Each row below holds a small network's activations on one record, seen along a few directions.
After each row come some of the record's fields: Damir, Fefeg, Kogi, Sado, Vali.
Not every record has every field; a missing one is left out.
Other fields move the rows too, some of them a lot.
In the rows, 500 means zero.
Random noise pushes rows far along 10 fixed directions. That doesn't count. These rows show it; they differ only by the noise:
[495 423 420 583 523 640 541 520 459 116 506 560 660 329 472 524 501 582
 427 526 249 605 252 429 419 574 450 425]
[570 481 324 168 511 444 354 544 579 397 773 251 497 589 660 648 318 494
 349 540 673 704 361 118 594 710 462 423]
[534 420 372 345 655 342 380 381 406 548 582 408 423 538 533 671 333 334
 600 593 507 669 495 422 659 560 553 584]
[567 307 243 548 329 400 532 530 697 872 818 516 370 743 505 445 515 742
 654 237 785 213 771 185 442 506 347 589]
[623 278 292 878 622 807 471 727 491 543 786 750 381 394 426 553 551 878
 705 285 268 320 340 202 313 756 480 905]
[576 528 437 464 441 538 440 611 491 306 417 462 453 454 527 384 622 564
 473 499 500 440 467 334 429 561 417 516]
[538 509 445 443 466 405 295 621 332 476 489 344 381 550 538 311 560 508
 630 632 331 383 531 302 685 322 351 633]
[476 412 394 474 411 472 607 522 576 485 542 442 411 371 489 486 466 524
 463 463 680 372 569 513 402 434 478 329]
[412 428 414 425 461 471 637 499 529 492 726 358 439 190 531 542 254 537
 340 485 715 404 426 619 511 324 504 211]
[560 229 362 394 785 575 558 477 557 489 590 516 389 545 416 765 382 453
 539 585 368 554 490 299 328 697 628 422]
[462 392 355 567 430 530 548 574 523 367 389 479 338 269 476 633 510 351
 586 547 642 554 523 611 353 621 614 496]
[521 507 425 482 405 424 526 471 519 469 491 521 504 468 518 400 521 540
 450 395 663 417 577 523 482 462 418 456]

[440 564 435 739 499 590 509 406 335 263 547 618 592 123 488 565 401 656
 490 504 297 652 193 694 640 433 488 570] | {Damir: u2, Fefeg: p2, Kogi: c2, Vali: v3}
[490 522 481 431 577 498 319 425 378 542 533 483 474 462 587 730 357 330
 504 611 588 827 395 621 579 679 648 648] | {Damir: u2, Fefeg: p1, Kogi: c1, Sado: z1, Vali: v2}
[497 364 478 591 620 433 573 343 556 890 628 772 590 819 465 567 380 475
 488 287 562 482 812 691 477 532 547 597] | {Damir: u2, Fefeg: p2, Kogi: c2, Sado: z3}
[591 516 582 361 667 262 676  50 607 752 474 343 469 563 432 597 477 439
 677 454 659 457 551 353 488 382 511 306] | {Damir: u2, Fefeg: p2, Kogi: c1, Sado: z3, Vali: v2}
[548 452 477 635 408 444 629 287 587 538 421 694 625 607 418 386 629 638
 573 335 506 324 609 436 408 419 362 446] | {Damir: u2, Fefeg: p1, Kogi: c2, Sado: z4, Vali: v3}
[440 535 549 288 554 578 480 659 561 319 387 396 407 502 508 551 457 358
 229 719 536 580 519 573 381 545 605 238] | {Damir: u1, Fefeg: p1, Kogi: c2, Vali: v3}
[595 478 516 575 768 521 583 334 502 383 533 695 625 538 437 595 510 529
 506 313 336 510 395 490 482 644 557 571] | {Damir: u1, Fefeg: p1, Kogi: c1, Sado: z4}
[548 544 615 382 553 425 504 355 367 537 328 721 672 632 492 288 536 568
 285 427 470 388 653 724 492 323 357 410] | {Damir: u2, Fefeg: p2, Kogi: c1, Sado: z1, Vali: v3}
[551 621 554 626 416 664 435 622 506 383 410 666 541 467 470 336 661 672
 370 452 425 471 446 563 432 559 456 586] | {Damir: u1, Fefeg: p1, Kogi: c2, Vali: v3}
[516 707 562 509 533 472 292 531 306 505 597 561 640 571 630 324 440 618
 346 398 326 584 406 603 845 400 405 728] | {Damir: u2, Fefeg: p2, Kogi: c2, Sado: z1}
[381 483 520 452 441 479 640 503 590 515 431 386 360 312 471 534 529 420
 514 573 670 402 577 600 355 415 591 267] | {Damir: u1, Fefeg: p3, Kogi: c1, Sado: z4, Vali: v3}
[513 787 513 612 468 355 406 446 452 522 550 413 348 365 565 468 552 524
 649 380 578 550 424 479 787 474 503 713] | {Damir: u1, Fefeg: p2, Kogi: c2, Sado: z4, Vali: v3}
[504 442 598 531 753 578 742 354 563 591 383 824 488 503 352 519 467 569
 296 318 487 379 632 783 288 524 602 284] | {Damir: u1, Fefeg: p2, Kogi: c1, Sado: z1, Vali: v3}
[346 498 416 783 216 566 453 692 479 500 602 621 522 468 543 514 439 473
 494 403 544 614 541 794 600 507 543 701] | {Damir: u2, Fefeg: p1, Kogi: c2, Sado: z3, Vali: v3}
[534 626 604 374 566 430 206 642 332 640 631 346 483 616 629 420 454 451
 474 566 554 546 442 368 756 536 443 779] | {Damir: u2, Fefeg: p3, Kogi: c1, Sado: z4, Vali: v3}
[371 562 398 394 199 354 393 633 511 717 568 333 319 540 592 410 405 372
 441 562 779 426 727 676 712 269 477 439] | {Damir: u1, Fefeg: p1, Kogi: c2, Sado: z3, Vali: v3}
[502 595 608 337 487 329 647 153 568 542 393 528 728 718 482 408 492 548
 353 528 464 520 576 539 567 228 401 110] | {Damir: u2, Fefeg: p1, Kogi: c2, Sado: z3}
[525 475 559 292 582 453 506 486 562 603 536 305 482 613 512 579 408 411
 470 618 555 522 490 286 455 504 541 341] | {Damir: u2, Fefeg: p3, Kogi: c1, Sado: z3, Vali: v3}
[531 333 494 496 579 657 687 500 621 398 406 618 524 580 391 554 582 561
 451 496 377 492 500 417 191 635 515 293] | {Damir: u1, Fefeg: p2, Kogi: c2, Sado: z1, Vali: v3}
[597 657 493 507 517 513 382 592 379 214 411 456 554 348 594 450 619 461
 550 480 478 547 286 395 581 651 452 708] | {Damir: u1, Fefeg: p3, Kogi: c1, Sado: z4}
[552 543 496 641 434 504 364 581 346 510 387 572 446 512 488 384 650 573
 684 485 414 394 536 451 574 473 416 757] | {Damir: u2, Fefeg: p1, Kogi: c1, Sado: z4, Vali: v3}
[555 546 496 381 736 424 548 265 466 474 508 562 546 457 494 637 419 471
 518 482 490 629 399 425 534 595 569 473] | {Damir: u1, Fefeg: p3, Kogi: c2, Sado: z4, Vali: v3}
[366 427 521 571 419 507 515 451 341 238 527 609 837 446 489 394 407 522
 361 515 185 605 358 706 667 320 336 398] | {Damir: u1, Fefeg: p2, Kogi: c1, Sado: z3, Vali: v3}
[454 488 412 602 346 538 435 688 493 506 683 273 337 205 598 639 403 501
 670 542 622 560 336 502 572 493 564 606] | {Damir: u2, Fefeg: p2, Kogi: c1, Sado: z3}
[538 518 606 503 758 330 591 126 408 490 452 471 663 476 416 599 481 421
 702 518 330 619 327 408 632 427 490 510] | {Damir: u2, Fefeg: p3, Kogi: c1, Sado: z4, Vali: v3}
[369 601 647 549 376 682 409 838 432 247 405 304 459 403 489 314 609 493
 462 777 151 490 390 497 519 350 442 435] | {Damir: u1, Fefeg: p2, Kogi: c2, Sado: z3, Vali: v3}
[591 731 645 374 739 594 325 725 342 701 543 516 256 313 589 439 333 570
 200 438 780 383 459 715 539 539 650 634] | {Damir: u2, Fefeg: p1, Kogi: c1, Vali: v3}
[537 452 436 621 459 562 455 568 439 549 640 542 457 397 517 451 536 662
 652 421 495 393 430 352 508 529 461 707] | {Damir: u1, Fefeg: p3, Kogi: c1, Sado: z4, Vali: v3}
[437 524 489 691 151 496 459 768 442 411 320 479 406 378 503 204 732 477
 638 488 539 271 610 602 477 327 366 655] | {Damir: u1, Fefeg: p3, Kogi: c1, Sado: z1, Vali: v3}
[397 510 604 509 503 505 464 530 444 383 374 609 725 577 529 466 492 322
 295 485 488 598 582 809 484 538 523 441] | {Damir: u2, Fefeg: p1, Kogi: c1, Sado: z4}
[635 626 591 479 777 449 466 475 368 432 420 398 306 225 515 457 512 507
 567 506 442 374 367 467 536 453 559 630] | {Damir: u2, Fefeg: p2, Kogi: c1}
[507 641 399 893 111 629 456 659 482 298 396 522 417 142 529 346 739 607
 734 340 619 423 330 560 458 578 453 827] | {Damir: u1, Fefeg: p1, Kogi: c2, Sado: z3, Vali: v2}
[367 553 439 325 247 463 504 572 605 360 556 269 478 456 606 524 447 461
 319 603 665 599 518 440 580 375 452 183] | {Damir: u2, Fefeg: p2, Kogi: c1, Sado: z4, Vali: v3}

Here are new rows. What are their fields?
[492 402 507 631 430 626 540 680 494 306 476 400 586 429 466 313 684 635
 570 579 260 311 381 307 396 377 357 497] | {Damir: u2, Fefeg: p3, Kogi: c1}
[361 275 444 243 592 593 582 589 696 616 831 454 493 638 526 769 173 436
 207 595 631 638 585 519 414 610 681 159] | {Damir: u1, Fefeg: p1, Kogi: c2, Sado: z4, Vali: v3}
[467 586 367 578 231 680 407 773 635 236 377 556 461 397 572 625 582 417
 407 467 767 742 486 584 298 894 587 605] | {Damir: u1, Fefeg: p2, Kogi: c2, Vali: v3}
[532 560 495 745 505 551 579 431 529 420 266 790 523 440 449 605 630 428
 597 393 553 626 497 738 321 762 630 650] | {Damir: u1, Fefeg: p1, Kogi: c2, Sado: z3}
[552 560 540 549 541 511 548 464 583 613 556 582 432 475 486 475 485 596
 515 355 612 426 509 476 419 596 545 551] | {Damir: u1, Fefeg: p1, Kogi: c2, Sado: z3, Vali: v3}
[495 682 593 737 360 437 523 517 535 641 395 553 380 338 490 309 712 595
 654 329 690 286 582 571 508 395 475 684] | {Damir: u2, Fefeg: p3, Kogi: c1, Sado: z4, Vali: v3}
[527 604 492 644 326 583 433 563 518 261 397 617 656 501 560 499 627 498
 465 379 574 699 365 531 464 754 445 722] | {Damir: u2, Fefeg: p1, Kogi: c1, Sado: z3, Vali: v3}
[595 742 638 324 726 360 536 315 352 586 403 299 238 129 484 506 409 465
 507 618 567 384 414 595 713 246 601 379] | {Damir: u2, Fefeg: p2, Kogi: c2, Sado: z4, Vali: v3}
[729 702 616 310 661 511 497 438 485 563 495 424 425 398 535 398 500 724
 447 407 603 325 353 221 436 492 474 476] | {Damir: u2, Fefeg: p3, Kogi: c1, Sado: z3, Vali: v3}
[557 655 445 519 448 556 414 564 504 527 722 298 349 234 625 479 526 766
 629 498 588 405 233 148 569 474 455 567] | {Damir: u1, Fefeg: p3, Kogi: c1, Sado: z4}
[482 391 452 446 564 414 339 425 368 447 625 382 596 632 511 569 413 484
 654 732 188 666 378 307 693 391 454 589] | {Damir: u2, Fefeg: p1, Kogi: c1, Vali: v3}
[467 582 650 495 598 515 539 646 430 646 458 657 444 527 439 279 451 503
 216 380 611 230 708 905 481 320 541 467] | {Damir: u1, Fefeg: p1, Kogi: c2, Vali: v3}
[500 579 591 607 516 523 658 361 489 434 378 533 505 307 420 394 557 632
 556 513 336 362 443 623 449 307 471 303] | {Damir: u1, Fefeg: p2, Kogi: c2, Sado: z3}
[700 768 632 437 605 289 571 179 523 684 324 603 396 526 496 322 697 651
 553 265 764 282 613 415 522 383 438 528] | {Damir: u2, Fefeg: p1, Kogi: c1, Sado: z4, Vali: v3}
[496 465 583 703 741 750 590 432 455 364 471 848 752 513 373 501 483 689
 291 376 163 593 373 684 410 618 546 541] | {Damir: u2, Fefeg: p2, Kogi: c2, Vali: v3}
[490 523 361 558 245 491 601 364 589 248 520 592 722 312 568 605 480 552
 407 307 769 679 398 584 450 657 456 427] | {Damir: u2, Fefeg: p2, Kogi: c1, Sado: z4, Vali: v3}
